A small network was trained on made-up records. Each row is its average activation on records with the value named, seen along a few directions.
Related values have similar rows: they may be neighbours, one step apart, or belong to one group.
In the rows, 500 means zero.
Strong random noise was added to every row along 9 fixed directions; ignore it. To show where, here is one row again and again, with new noise each time:
[502 573 582 595 557 428 550 501 502 505 623 463 420 405 494 549 521 537
 551 404 475 422 477]
[652 541 544 460 526 653 411 488 479 390 479 459 415 439 656 578 514 632
 524 387 510 519 562]
[547 488 515 468 492 520 536 545 569 518 442 492 494 480 388 417 479 483
 444 582 523 452 559]
[607 549 606 333 515 468 593 610 601 296 498 471 451 611 496 541 535 484
 591 409 532 464 651]
[665 596 521 381 535 599 518 412 258 540 541 458 422 297 500 379 545 618
 426 580 443 500 537]
[472 553 567 571 525 397 738 368 515 523 643 519 561 491 436 433 446 450
 532 527 543 416 612]
[688 498 523 454 545 698 523 400 440 493 607 545 523 463 466 451 353 495
 468 513 593 381 681]
[464 487 496 483 565 357 900 476 411 437 514 581 447 691 521 534 513 430
 560 582 469 572 599]
[422 529 519 541 511 444 614 346 390 534 475 571 469 509 598 574 476 460
 559 374 430 543 497]
[538 544 513 444 429 549 404 475 490 540 439 437 539 345 493 349 554 607
 435 589 484 484 493]
[408 418 463 856 610 436 727 500 584 578 588 546 425 553 515 619 431 506
 502 559 532 482 466]


Field SULOL:
kuda: [454 499 485 499 406 525 365 549 771 530 378 436 571 425 479 480 551 532
 412 585 606 522 501]
tav: [474 415 476 469 413 505 536 433 526 495 615 550 693 679 526 473 405 424
 542 566 548 404 543]
balep: [402 481 498 607 515 483 490 495 579 495 364 449 397 486 528 605 517 524
 445 502 437 655 437]
gemig: [474 413 375 370 450 602 412 378 385 616 307 665 551 579 469 442 413 318
 402 530 529 589 523]
nid: [409 504 477 488 556 425 620 452 277 669 524 596 367 445 315 490 494 378
 427 571 403 485 451]
noko: [575 422 446 611 583 597 498 573 560 390 479 445 408 570 528 571 511 574
 467 581 543 642 563]
pafug: [530 607 542 588 558 426 436 488 528 482 530 404 386 321 460 526 577 595
 559 371 481 473 454]
pumu: [411 516 450 594 478 500 389 384 419 559 597 450 571 372 609 408 554 645
 516 550 538 544 400]
satur: [511 535 450 556 521 380 485 707 517 488 474 421 457 490 564 521 639 616
 493 544 490 611 386]
ril: [399 494 491 627 563 456 530 403 580 491 367 522 442 566 593 712 489 393
 514 298 502 697 395]
kos: [511 551 562 444 484 470 394 551 614 496 322 410 407 373 434 548 560 452
 390 462 459 593 418]
vigos: [534 523 548 492 517 475 645 506 447 482 584 431 530 502 414 425 505 526
 482 611 471 494 556]
degif: [531 416 416 540 477 679 354 484 532 604 441 527 548 456 516 433 413 583
 416 609 536 450 486]
dila: [542 482 422 459 460 462 466 653 410 497 675 460 637 524 516 382 613 584
 517 676 466 492 408]
viver: [548 413 388 556 426 684 345 465 596 424 441 451 716 544 627 396 462 646
 467 618 581 549 536]
buti: [595 625 554 394 469 477 530 474 500 456 420 368 480 380 565 381 654 637
 408 584 508 550 523]
The values of SULOL form a network in which each value has 4 neighbours.
Question: What is the length, in steps, of the shortest route from gemig to vigos?
Answer: 4
Each value of SULOL is a pair of two hidden parts, and every pair occurs once (4 first parts, 4 second parts).
Question: pumu and viver share the first part; pumu and gemig share the second. Which value has the first part of gemig and the second part of viver?
Answer: dila
Question: degif and balep share the first part; degif and buti share the second. Which value has the first part of buti and the second part of balep?
Answer: kos
Question: tav and kuda share the first part; tav and vigos share the second. Which value has the first part of vigos and the second part of kuda?
Answer: nid

Field MIL:
gove: [622 417 424 357 507 648 534 440 256 456 635 569 563 580 601 489 416 484
 487 564 427 467 508]
varu: [552 582 614 234 428 460 509 603 586 458 494 433 583 398 213 216 474 480
 399 732 585 470 692]
lem: [320 296 324 816 518 582 460 475 485 790 513 734 470 595 374 594 329 337
 335 706 556 531 319]
fav: [522 425 449 521 505 542 449 585 300 609 440 534 401 591 590 528 539 534
 556 514 413 406 439]
sab: [686 412 478 346 537 705 582 350 511 490 373 672 583 624 391 475 240 274
 541 313 652 393 737]
fas: [473 362 522 427 527 503 381 565 421 571 550 675 392 560 395 520 337 408
 549 415 465 268 486]
tomu: [665 428 572 434 692 668 194 949 819 354 535 466 309 534 103 603 393 331
 484 239 679 213 518]
rotum: [459 493 370 511 423 508 462 454 446 500 465 575 593 544 571 396 580 564
 537 581 465 523 545]
fogub: [520 603 550 239 366 496 412 458 493 430 288 498 553 555 638 541 512 487
 506 359 550 536 514]
tirif: [596 506 560 538 468 763  94 568 461 541 751 383 569 265 512 402 422 726
 519 504 444 243 402]
fuv: [550 698 517 405 399 340 575 520 430 510 606 386 699 314 539 198 696 708
 418 685 417 534 459]
gak: [481 512 350 532 420 444 724 334 362 490 714 437 839 488 553 196 598 620
 436 849 567 624 595]
kubit: [558 476 514 467 526 622 805 152 434 559 240 614 395 506 603 565 403 364
 300 538 524 682 694]
mun: [492 572 533 274 389 473 343 558 614 311 415 509 591 706 709 626 590 431
 688 251 569 590 562]
batog: [481 452 397 450 502 518 353 547 167 475 836 485 493 479 603 530 609 547
 629 618 360 455 295]
dedo: [527 585 567 211 523 486 493 498  84 441 655 470 488 486 548 555 568 564
 695 499 327 523 466]
Each value of MIL is a pair of two hidden parts, and every pair occurs once (4 first parts, 4 second parts).
Question: mun and lem share the first part; mun and rotum share the second. Which value has the first part of rotum and the second part of lem?
Answer: varu
Question: fogub and gove share the first part; fogub and fav share the second. Which value has the first part of fav and the second part of gove?
Answer: tirif
Question: kubit and fuv share the first part; kubit and fas share the second. Which value has the first part of fas and the second part of fuv?
Answer: sab
